Here are a small network's activations along a few directions, averaged over the inputs that share one value of a field.
Values that are neighbours, or in one group, have similar rows; names and order tell nothing.
In the rows, zero is written as 500.
Strong random noise was added to every row along 13 fixed directions; ignore it. To show where, here is one row again and again, with new noise each time:
[596 570 663 661 492 553 638 663 366 461 536 370 588 726 582 289 555 606
 408 549 439 612 547 276 561 543 180]
[493 320 427 595 458 394 441 362 370 309 265 464 539 689 355 609 528 452
 544 727 620 571 540 536 528 469 589]
[455 533 471 381 543 667 513 660 693 553 720 594 363 456 457 372 536 571
 356 580 563 503 541 774 457 431 663]
[596 368 456 531 485 395 442 648 457 356 467 423 547 370 515 426 355 373
 532 603 363 540 458 300 635 475 342]
[446 375 641 258 546 121 427 351 785 652 464 471 633 551 494 468 478 377
 679 400 450 445 344 736 409 532 550]
[678 787 733 534 525 559 816 469 466 438 762 521 423 640 503 635 513 331
 563 482 366 234 388 603 496 651 410]
[450 595 438 545 510 627 470 557 506 601 625 535 509 332 524 540 412 607
 419 407 444 498 569 439 586 509 500]
[745 424 346 755 386 439 612 446 350 404 563 622 385 585 309 826 510 221
 520 634 649 495 624 452 445 518 649]
[310 693 499 581 440 540 748 280 433 589 261 299 528 692 408 479 555 760
 440 542 568 658 635 469 341 490 639]
[469 592 392 413 692 393 627 464 567 438 484 403 538 492 150 465 427 305
 419 813 538 538 611 575 353 481 584]
[486 712 538 417 673 319 632 695 582 569 439 450 552 287 465 212 258 346
 590 506 296 445 317 481 554 673 582]
[321 305 409 258 563 284 324 366 480 375 665 468 517 552 475 684 363 350
 657 440 355 370 429 586 364 238 548]
[501 413 495 480 463 402 854 391 725 406 217 467 261 508 450 518 510 335
 660 485 629 497 411 534 317 682 749]
[500 592 300 629 493 611 633 491 500 602 638 568 378 354 363 683 428 461
 405 469 582 531 686 407 409 501 679]
[479 414 682 539 445 546 708 518 698 524 445 360 386 516 559 269 508 599
 485 642 509 541 428 478 625 603 542]


Field Tolu:
k16: [387 466 764 415 633 812 620 460 638 426 681 504 351 505 613 489 645 611
 453 455 480 342 438 508 609 604 266]
k15: [461 591 293 502 675 611 677 591 263 228 560 591 337 668 526 603 490 349
 515 296 584 466 592 281 165 477 491]
k2: [404 322 456 544 332 568 462 282 495 514 273 537 336 539 616 690 631 686
 604 344 665 491 465 485 464 476 657]
k7: [437 640 461 372 606 536 518 734 184 147 643 575 400 640 632 474 388 312
 609 372 290 292 295 538 394 385 484]
k12: [315 518 426 559 691 825 519 635 315 425 586 623 357 505 699 390 455 624
 475 212 511 428 488 301 495 532 452]
k14: [447 627 670 628 579 561 643 507 463 582 480 411 573 569 624 334 475 626
 554 429 454 471 423 310 613 708 452]
k5: [492 617 382 478 546 585 431 498 567 721 668 624 529 223 424 614 406 447
 377 401 442 439 591 524 547 497 503]
k13: [478 484 479 478 583 367 403 506 281 398 319 446 614 622 478 373 494 464
 546 608 499 524 449 454 516 455 537]
k10: [587 451 469 789 423 652 504 408 367 455 463 508 442 525 352 628 523 502
 440 757 716 556 630 381 650 562 596]
k3: [513 404 432 424 369 745 590 643 503 214 638 381 158 321 662 499 407 427
 507 548 399 432 451 330 495 321 499]
k18: [368 441 571 383 679 612 671 530 709 508 747 405 321 445 419 378 511 424
 351 662 525 437 552 468 415 431 521]
k8: [535 546 671 339 422 431 345 440 507 481 605 493 567 525 589 546 517 497
 626 558 310 320 306 720 555 424 429]
k6: [333 461 744 547 555 466 583 573 461 539 457 437 476 551 725 212 364 596
 665 442 373 417 242 453 713 652 592]
k1: [505 465 482 425 462 291 542 425 538 528 376 417 511 567 396 378 523 473
 600 666 496 534 439 625 426 460 699]
k4: [341 455 610 417 439 464 445 376 692 701 628 411 534 154 564 490 339 596
 565 441 280 401 399 427 698 478 516]
k9: [671 660 495 491 558 409 439 388 596 540 382 554 585 294 345 601 443 283
 532 642 456 361 421 657 648 665 472]
k11: [543 566 337 469 585 505 380 630 334 458 509 563 584 427 430 463 519 486
 435 521 476 550 583 433 438 397 448]
k17: [333 436 511 372 478 622 550 489 410 176 327 449 202 634 615 421 521 554
 610 571 530 375 268 616 482 384 728]
Each value of Tolu is a pair of two hidden parts, and every pair occurs once (3 first parts, 6 second parts).
k2 and k8 share the first part; k2 and k16 share the second. Which value has the first part of k16 and the second part of k8?
> k4
k13 and k12 share the first part; k13 and k17 share the second. Which value has the first part of k17 and the second part of k12?
> k9
k14 and k15 share the first part; k14 and k10 share the second. Which value has the first part of k10 and the second part of k15?
> k3

Field Vobaz:
n2: [430 625 470 499 698 330 425 562 307 564 637 507 606 624 388 384 417 409
 518 554 446 475 502 432 436 444 570]
n7: [657 588 401 417 254 524 551 566 605 458 297 392 468 294 479 425 546 543
 376 680 428 665 552 605 452 355 512]
n10: [512 391 550 492 549 478 409 500 625 604 611 526 496 431 506 423 491 486
 484 566 531 450 454 511 652 529 549]
n6: [603 415 514 658 400 405 328 325 323 429 361 559 723 687 490 805 580 491
 557 430 571 534 573 485 567 548 313]
n1: [543 628 504 518 453 464 557 567 477 585 415 435 647 369 622 472 443 570
 503 268 379 604 534 330 469 566 296]
n3: [367 498 495 468 523 590 379 551 368 407 534 514 529 498 614 493 409 596
 523 403 406 459 445 517 580 439 482]
n14: [425 442 433 515 478 481 305 542 450 521 410 448 532 278 592 444 352 575
 545 503 404 492 410 343 708 484 540]
n4: [716 516 551 510 448 438 643 782 492 510 829 556 321 459 510 297 423 266
 489 688 374 408 368 586 543 422 666]
n8: [215 343 414 480 589 625 581 518 546 436 513 471 245 462 479 384 404 559
 504 583 553 487 473 458 492 435 779]
n13: [677 353 501 657 509 388 527 617 535 538 559 508 515 418 375 437 454 328
 475 696 538 567 539 364 627 569 453]
n5: [454 569 622 431 456 454 695 526 440 381 490 450 294 664 582 332 472 441
 669 584 392 359 247 637 450 451 738]
n9: [491 432 535 348 624 481 537 377 728 610 779 527 422 580 430 613 595 363
 451 405 609 396 578 568 288 461 430]
n11: [349 438 434 452 578 460 398 466 516 326  96 449 593 391 403 404 371 557
 576 690 518 556 424 622 666 623 644]
n12: [512 412 409 460 461 570 320 534 544 538 579 512 565 460 417 496 584 601
 350 630 560 619 652 554 488 339 437]
Vobaz is arranged as a line.
List every value one step from n4, in the order listed.
> n7, n12
List every value one step from n2, in the order listed.
> n10, n14
List every value one step from n13, in the order listed.
> n1, n8
List every value one step from n11, in the order listed.
> n6
